A small network was shown many inputs. Here are its activations along a few directions, one row for each input.
Each table varies a few parts of the input and shows all the possible inputs, shuffled.
A made-up example of a description, with smaller parts first: one of 2 separate values, together with either a single point or one of 9 places around a ring or (one of 6 places along a line, together with one of 8 places around a ring).
Shared parts are said once, and a part with two or three values counts as separate values.

Table:
x1: [-15 -45  40 -34  16 -77  60 -37   9   7  14]
x2: [ 37  59   3 -47  27 124  -8  76  30 -18 -10]
x3: [-58 -77  91 -13  27 -38  37 -19  15 -25  16]
x4: [ 16  84 -39  86 -24  -4  -1  70  14 -44 -13]
x5: [ 20  35 -27  66  41  97 -32  61  17  35 -16]
x6: [  -6   -7    1  -46  -46  -45  -30 -124   27   10   20]
x7: [-122  -49   45  -33   26  -52    9   22  -49  -23   22]
x8: [ 37 -49  37 -24  -3 -69  35 -99  88   7  26]
x9: [ 44  78  14  22  21  80 -30  83   6  14 -13]
x10: [ 28  63 -54 111 -19  -3 -19  69  20 -25   9]
x11: [ 21 -50  41 -49 -98  -2 -49 -54 -14  21 -59]
x12: [-66  -8 -34 -67 -19 -76 -40 -69 -47  12  41]
x13: [-32 -45 116  -6  -2 -22  39 -67  60 -10 -32]
x14: [115  58 -34  49  35  77 -13  48 -22  13  44]
x15: [ 60 -71  69 -39 -50 -30  19 -16  50  29 -58]
x16: [113  59 -36  15  45  79  10  33 -29 -42  -5]
x17: [ 56  34 -76  69  63  91  29  16 -18  22  -1]
x18: [ -25    4   12  -30  -58  -28    0 -115   14    6   -8]
x19: [-37 -57  -1 -80 -66 -23 -73   3 -76  12 -17]
x20: [ -65  -30  -21  -62   28 -113    9   -6  -35   15   43]
x21: [ 17 -91  54 -44  -9 -60   4  44   2  20 -25]
x22: [114  74 -21  31  34  76   5  49 -29   0  23]
x23: [ 51  59   0  52  17  79 -43  86   8  34   7]
x24: [  7 -24  56 -18 -28 -60  71 -87  55  14 -17]
x25: [ -27    0 -103   23   11  123   60   39   69   10   34]
x26: [-74  -3 -26 -51 -44 -50  -8 -61 -66  -4  28]
x27: [ 85  32 -61  72  55  91  -2  27 -17  21  20]
x28: [ -13  -45   19  -39   30 -111   39  -25   30   18   41]
x29: [  3  26 -79 124   1  23 -17  40  37 -36   5]
x30: [-67 -29  -4 -47  12 -83  38 -15 -64   3  30]
x31: [-19  42 -39 108  45  69 -19  47  13  31 -53]
x32: [-74  -9  71 -18 -58   5 -18 -96   8 -17 -24]
x33: [-119  -29   37  -41  -26  -12  -37  -41  -68  -19   11]
x34: [-32 -68  13 -78  -2 -46 -27  58 -70  25  -9]
x35: [  28   77  -63   35   19  -10    1   59   30 -115  -74]
Question: Describe the family of inputs behind these rows.
Answer: either (one of 3 separate values, together with one of 5 places along a line) or (one of 4 places along a line, together with one of 5 places around a ring)
Question: Which other rows does x17 become when the choice among 3 separate values takes its other values? List them by row number.
Answer: x25, x31

Table:
x36: [ 13  42 -24  19  28  62 -30  87 -10  13  -8]
x37: [-50 -31  45 -52  26 -25  20  33 -54  17 -17]
x38: [-50   2   5 -10 -30  -3  -2 -84  16 -16  28]
x39: [ 44 -17  79  67 -20  -6  -5 -37  41   2 -29]
x40: [-43 -40   5 -23   0 -61   7  29 -26   0  26]
x41: [ 48  70 -54  59  12  18  12  33  -6 -32  11]
x42: [-13 -28  -3 -35 -44 -25 -50 -23 -47   2  24]
x43: [ 47  71 -27  22  32  15 -12  74 -15 -28   2]
x44: [ 40 -21  54 -27 -48   5  20  -5  61 -26 -68]
x45: [-24 -16  32 -67 -18  14 -32 -23 -70  18 -12]
x46: [-13 -12 -18 -19 -13 -48 -36 -68 -10  -5   3]
x47: [-45 -25 -10  -4  22 -89  18  -9  10   4  -6]
x48: [-77 -15   8  -4  18 -35  44 -35  42 -22  23]
x49: [  6  27 -36  43  18 105 -13  39   8  26  -4]
x50: [100 -40  19 -41  19  11  45 -32  49  46  28]
x51: [ 17  36 -75  72   0  62  15  21  13   1   1]
Question: Describe the family of inputs behind these rows.
Answer: either one of 3 separate values or one of 5 places around a ring or (one of 2 separate values, together with one of 4 places along a line)
Question: Which other rows does x37 become when the choice among 2 separate values takes its other values? List them by row number.
Answer: x45

Table:
x52: [-18  12   5  54  10  22  37  28  36 -31 -45]
x53: [ 27 -11  27  14  -8  74 -60 -10  23   5  -5]
x54: [ 71   1  -5  11 -18  25 -42 -52  -9  -6  17]
x55: [  7  12 -59 -22  11 -21 -20  52 -15  18  44]
x56: [-89 -53  67 -29 -26 -95  20 -92   9 -17  22]
x57: [-32  38 -22  58 -22  45  -8 -15  27 -10 -28]
x58: [-13  39 -65 -29  -7  17 -34  11 -36  -5  15]
x59: [-24 -68  95 -90 -28 -69   5 -94   0  21   3]
x60: [ -7  -2 -19   9  55  -8  20  74 -32  38  -4]
x61: [-33   3 -11  -4   2  42   6  92 -27   1 -25]
x62: [-35  41 -25   1 -17  46 -41  36 -53  11 -14]
x63: [  8   4 -11  51  45 -16  55  17  31 -16 -19]
x64: [ 21  22 -34  50  13 -33  28 -15  25   4  43]
x65: [ 50 -38  33  19 -15  47   1  40  14 -17 -42]
x66: [ 82   3  34 -11  30  -1  28  28  22  13 -30]
x67: [ 89  20  11 -14  -1  -1   8  -9   6  21  49]
x68: [ -95  -62   29  -96  -23 -100   -9  -34  -43    3   -4]
x69: [ -8  39 -50  28   0  26   5 -55  23 -31  22]
Question: Describe the family of inputs behind these rows.
Answer: one of 3 separate values, together with either a single point or one of 5 places around a ring
Question: Changing only the choice among 3 separate values turns x65 into x61. The same change can be made to x67. Which row results?
Answer: x55
Question: Which other rows agree with x63 in the choice among 3 separate values? List them by row number.
Answer: x52, x56, x57, x64, x69

Table:
x70: [ 42  11  11  30  17 -23  18   3  12  25   8]
x71: [-113  -50   37  -54   -9  -66   -2  -49  -42   14   25]
x72: [ 12 -21   1  35 -10  28  12 -67  30 -13  12]
x73: [-28  55 -25  24 -13  31 -25  29 -36 -34   7]
x74: [  7  46 -19  11  40 -24  10  59 -44 -15  -1]
x75: [-53 -77  41 -70 -34 -98 -20 -45  25 -10   8]
x76: [ 32 -43  30   1  -3  37  14 -23  36   3 -27]
x77: [  4   0 -20 -28   4  39 -13  39  -7  17 -13]
x78: [ 18 -18  13  36  15  -2  43 -18  60  -4 -23]
x79: [ -5  42 -27  17 -27  32  -5   4  -5 -22  10]
x80: [ -9   6 -15 -12  36  32 -36  66 -43  -1   7]
x81: [ 61  -3  24 -27  -1  20  -1   5   2  18   0]
x82: [ 21  40 -23  12  16 -23  13  31  -8  13 -17]
x83: [ 10  12 -29  25 -31  17  -7 -34  22   7   2]
Question: Describe the family of inputs behind these rows.
Answer: either one of 2 separate values or (one of 3 separate values, together with one of 4 places along a line)
Question: Which of the alternatives is x82?
Answer: one of 3 separate values, together with one of 4 places along a line
Question: Which other rows belong to the same alternative as x71? List them by row number.
Answer: x75
